A small network was shown many inputs. Here are its activations along a few directions, one row for each input.
Each table varies a few parts of the input and shows all the possible inputs, shuffled.
Descriptions start from the smaller parts, as in this example, which fits no table here: ring(8) and (point or ring(11) or (values(2) and line(6))).
Shared parts are said once, and a part with two or three values counts as separate values.
(in the rows, 100 means zero)

Other details of the inputs vary at random and push rows far along three fixed directions, the same in every table; ignore that.

Table:
R1: [102, 52, 50, 117, 72, 123, 93, 108, 130, 65, 27]
R2: [77, 82, 73, 106, 93, 75, 90, 72, 97, 90, 87]
R3: [109, 103, 107, 93, 108, 113, 86, 120, 94, 108, 96]
R4: [131, 90, 149, 95, 95, 114, 95, 133, 104, 96, 105]
R5: [105, 104, 97, 101, 104, 73, 74, 93, 106, 109, 74]
R6: [99, 83, 78, 135, 60, 157, 139, 100, 108, 58, 74]
R7: [128, 96, 133, 90, 104, 125, 102, 131, 119, 110, 109]
R8: [92, 98, 103, 102, 136, 44, 60, 99, 98, 129, 71]
R9: [88, 113, 133, 108, 98, 116, 134, 94, 75, 80, 159]
R10: [96, 116, 105, 86, 132, 53, 65, 95, 116, 148, 75]
R11: [72, 96, 83, 93, 138, 58, 77, 96, 106, 115, 78]
R12: [126, 105, 112, 103, 87, 115, 105, 105, 95, 82, 123]
R13: [120, 94, 151, 91, 103, 133, 95, 145, 94, 109, 103]
R14: [103, 116, 120, 100, 84, 134, 117, 103, 75, 85, 161]
R15: [62, 129, 85, 97, 133, 54, 101, 55, 72, 105, 145]
R16: [134, 106, 138, 89, 116, 119, 98, 127, 113, 118, 107]
R17: [68, 138, 60, 98, 89, 81, 139, 39, 68, 89, 168]
R18: [79, 84, 29, 122, 44, 133, 106, 74, 110, 74, 53]
R19: [90, 75, 58, 100, 68, 120, 122, 102, 123, 91, 47]
R20: [81, 136, 87, 112, 74, 108, 150, 55, 73, 88, 161]
R21: [119, 101, 142, 85, 108, 109, 98, 121, 112, 120, 106]
R22: [143, 90, 145, 97, 101, 122, 92, 149, 110, 94, 105]
R23: [80, 108, 81, 76, 138, 46, 81, 97, 105, 138, 84]
R24: [96, 87, 81, 103, 116, 75, 80, 88, 97, 99, 82]
Description of these inputs: line(4) and (point or ring(5)).
The inputs of R24 and R8 match in every part but the line(4) part. If R16 is changed in the same way as R24 into R8, which row does it become?
Answer: R10
Change only the line(4) part in R5. List by row number the other rows that result.
Answer: R4, R12, R22
A walk changes only the ring(5) part. It starts at R7 and steps to R22. List the rest of the walk in order.
Answer: R1, R11, R23
A walk changes only the ring(5) part. It starts at R21 and steps to R19. List the rest of the walk in order.
Answer: R9, R2, R4

Table:
R25: [51, 109, 55, 106, 111, 46, 83, 73, 82, 99, 82]
R26: [110, 58, 108, 118, 109, 111, 89, 151, 114, 107, 44]
R27: [89, 125, 104, 110, 97, 102, 132, 92, 75, 93, 127]
R28: [87, 94, 93, 74, 107, 101, 79, 114, 128, 134, 56]
R29: [100, 108, 115, 102, 103, 114, 144, 101, 89, 82, 143]
R30: [118, 113, 117, 94, 91, 114, 137, 91, 98, 87, 143]
R31: [162, 99, 155, 118, 84, 166, 109, 142, 110, 76, 128]
R32: [95, 117, 125, 118, 121, 111, 117, 100, 68, 85, 163]
R33: [76, 136, 102, 64, 121, 65, 106, 77, 84, 127, 172]
R34: [96, 93, 83, 96, 123, 77, 60, 88, 90, 100, 89]
R35: [126, 77, 156, 98, 106, 128, 80, 136, 98, 94, 89]
R36: [136, 82, 143, 126, 83, 165, 148, 149, 101, 90, 105]
R37: [92, 101, 100, 86, 119, 68, 78, 89, 123, 131, 56]
R38: [105, 99, 96, 72, 113, 94, 70, 146, 123, 144, 39]
R39: [80, 110, 101, 96, 112, 51, 80, 55, 56, 110, 159]
R40: [61, 83, 31, 124, 53, 131, 138, 51, 116, 59, 56]
R41: [109, 122, 142, 100, 152, 90, 103, 121, 86, 125, 131]
R42: [123, 106, 121, 115, 72, 112, 109, 89, 92, 90, 149]
R43: [90, 108, 81, 119, 40, 128, 121, 44, 102, 52, 135]
R44: [109, 112, 105, 108, 85, 104, 127, 77, 90, 108, 134]
R45: [46, 97, 76, 100, 128, 43, 72, 71, 96, 111, 77]
R46: [128, 91, 101, 91, 134, 92, 72, 130, 133, 132, 35]
R47: [111, 86, 113, 87, 120, 74, 50, 132, 94, 114, 52]
R48: [99, 118, 89, 88, 100, 125, 107, 99, 102, 113, 123]
R49: [73, 83, 13, 108, 32, 140, 130, 61, 118, 83, 74]
R50: [92, 100, 35, 111, 50, 116, 122, 67, 115, 74, 51]
R51: [137, 91, 139, 84, 117, 86, 75, 138, 123, 107, 95]
R52: [82, 120, 69, 91, 104, 33, 56, 69, 102, 114, 84]
R53: [102, 109, 136, 78, 131, 62, 83, 94, 68, 100, 161]
R54: [117, 52, 97, 115, 84, 149, 121, 152, 125, 60, 49]
What is each input in this table made of?
Answer: values(5) and (point or ring(5))
The inputs of R41 and R36 match in every part but the values(5) part. If R31 is changed in the same way as R41 into R36, which row does it become?
Answer: R42
Change only the values(5) part in R49. List by row number the other rows that result.
Answer: R28, R33, R38, R48
A walk changes only the ring(5) part. It starts at R47 and steps to R25. List the rest of the walk in order.
Answer: R27, R50, R52
A walk changes only the ring(5) part. It starts at R30 and steps to R51. List the rest of the walk in order.
Answer: R53, R54, R29
